Each row below is a small network's average activation on inputs in which a field has the value named, seen along a few directions.
Related values have similar rows: they may be neighbours, one step apart, or belong to one group.
(in the rows, 500 means zero)
Strong random noise was added to every row along 6 fixed directions; ignore it. To show where, here is one row again and again, with new noise each time:
[574 473 391 463 458 572 398 640 611 543 397 498 553 482 524 523 581 505]
[470 587 528 387 598 506 499 666 527 515 643 344 486 326 610 493 478 533]
[483 463 443 615 660 580 573 340 474 523 530 640 465 458 551 631 530 465]
[554 298 444 428 633 594 541 373 492 588 396 762 462 612 677 925 485 545]
[472 474 588 337 641 524 550 537 455 540 592 496 452 461 668 698 431 569]
[528 557 471 475 512 524 439 644 566 503 509 401 520 389 539 460 526 510]
[540 441 536 547 511 572 477 399 463 503 376 648 510 610 501 610 529 510]
[361 605 620 294 585 603 539 614 426 565 726 405 536 471 514 367 575 516]


Values of BABIF:
vak: [487 675 793 404 299 420 331 645 455 446 419 357 634 641 386 239 514 504]
kovo: [591 776 555 608 508 395 299 624 587 405 445 487 581 338 624 576 476 496]
puzas: [406 569 625 294 491 362 551 566 447 503 666 361 500 484 573 481 409 493]
dotid: [601 460 443 631 502 284 531 363 505 396 426 466 383 423 581 695 304 491]
tobe: [568 636 372 552 489 566 379 619 617 505 455 561 598 420 519 440 653 448]
parek: [480 431 577 396 437 440 605 560 448 476 578 405 404 549 512 505 369 650]
mef: [402 347 615 455 456 496 564 311 362 565 430 640 497 749 382 520 470 452]
dapi: [433 617 458 533 348 445 509 560 491 413 604 306 539 487 307 144 552 472]
goge: [590 518 373 576 319 488 421 514 578 463 411 531 546 579 411 428 590 522]
The values of BABIF form a line.
List every value one step from tobe, in the order listed.
Answer: kovo
List every value one step from mef, in the order listed.
Answer: vak, puzas
List every value one step from parek, in the order listed.
Answer: goge

Values of GOKE:
nokuz: [435 409 525 552 392 451 538 653 549 497 546 305 453 447 388 295 371 515]
gimok: [575 657 354 866 463 368 349 346 595 418 334 611 580 427 447 560 598 346]
did: [603 419 317 452 490 487 468 656 680 472 346 452 485 466 656 653 439 514]
fura: [493 606 584 319 474 377 419 591 398 486 554 519 534 563 665 779 404 608]
digo: [579 364 475 386 438 533 500 737 581 530 508 265 383 381 490 461 419 663]
vikip: [557 526 564 600 516 572 495 419 415 418 398 547 474 513 512 450 538 523]
tovet: [419 324 533 443 631 462 574 435 456 551 530 579 456 501 622 807 355 482]
faden: [476 505 519 681 631 473 531 501 506 519 553 447 463 252 516 439 428 443]
sono: [660 401 513 401 401 568 392 629 596 578 270 497 538 572 430 385 520 511]
fesu: [642 823 204 700 583 458 416 469 706 422 550 500 568 227 641 594 647 365]
buze: [374 268 480 405 581 656 651 408 466 691 565 629 372 601 393 543 527 550]
zigos: [574 482 213 451 495 437 508 576 627 519 575 487 477 383 652 662 525 535]
dek: [522 454 490 404 365 556 431 622 589 529 362 408 646 559 388 269 612 444]
nup: [498 720 529 590 515 469 461 568 482 351 585 570 568 508 570 513 575 552]
fogi: [554 851 639 403 332 350 241 661 527 394 525 234 628 432 474 232 539 455]
Each value of GOKE is a pair of two hidden parts, and every pair occurs once (5 first parts, 3 second parts).
Changing only the second part turns gimok into tovet. fura has the same second part as gimok; what does that change turn fura into?
Answer: nokuz
Changing only the second part turns did into vikip. nup has the same second part as did; what does that change turn nup into?
Answer: digo

Values of TAREP:
zisa: [548 349 497 440 488 440 567 392 475 519 498 555 419 574 572 794 408 655]
maso: [558 410 450 699 507 698 554 250 460 549 435 716 454 583 377 442 624 474]
bir: [629 594 344 600 523 450 331 735 694 530 400 294 534 188 501 357 576 395]
zeg: [561 568 536 495 446 442 420 748 569 426 484 301 448 271 534 402 400 638]
nefil: [343 588 848 377 631 657 627 267 255 473 643 591 524 692 435 350 549 501]
riren: [571 635 494 606 504 443 439 575 527 431 433 528 447 471 591 650 464 594]
buk: [464 449 374 477 503 412 625 463 462 459 644 366 355 378 491 474 427 540]
rufe: [555 492 365 740 445 363 578 439 544 334 481 278 422 374 345 197 389 405]
nuno: [448 600 496 761 475 426 549 357 441 395 570 498 601 496 378 303 593 433]
dudan: [556  87 561 700 485 538 554 216 434 532 211 740 390 670 389 702 333 453]
kole: [502 397 340 544 549 371 488 590 631 543 441 448 402 315 645 674 376 455]
tinot: [605 509 439 530 486 471 487 631 621 439 368 493 542 437 644 699 427 512]
toged: [572 256 269 428 451 469 562 482 603 621 423 472 412 536 454 536 397 416]
solu: [487 383 403 492 551 613 520 573 559 559 471 527 532 511 516 488 536 498]
geba: [594 734 627 567 537 213 312 528 567 357 475 456 529 347 719 781 342 518]
The values of TAREP form a 3 by 5 grid.
List every value one step from dudan, in the order listed.
Answer: bir, kole, solu
List every value one step from zisa, in the order listed.
Answer: riren, buk, nuno
List every value one step from toged, in the order listed.
Answer: rufe, geba
Each value of TAREP is a pair of two hidden parts, and every pair occurs once (5 first parts, 3 second parts).
Changing only the second part turns toged into buk. dudan has the same second part as toged; what does that change turn dudan into?
Answer: zeg
Changing only the second part turns maso into bir. riren has the same second part as maso; what does that change turn riren into?
Answer: kole
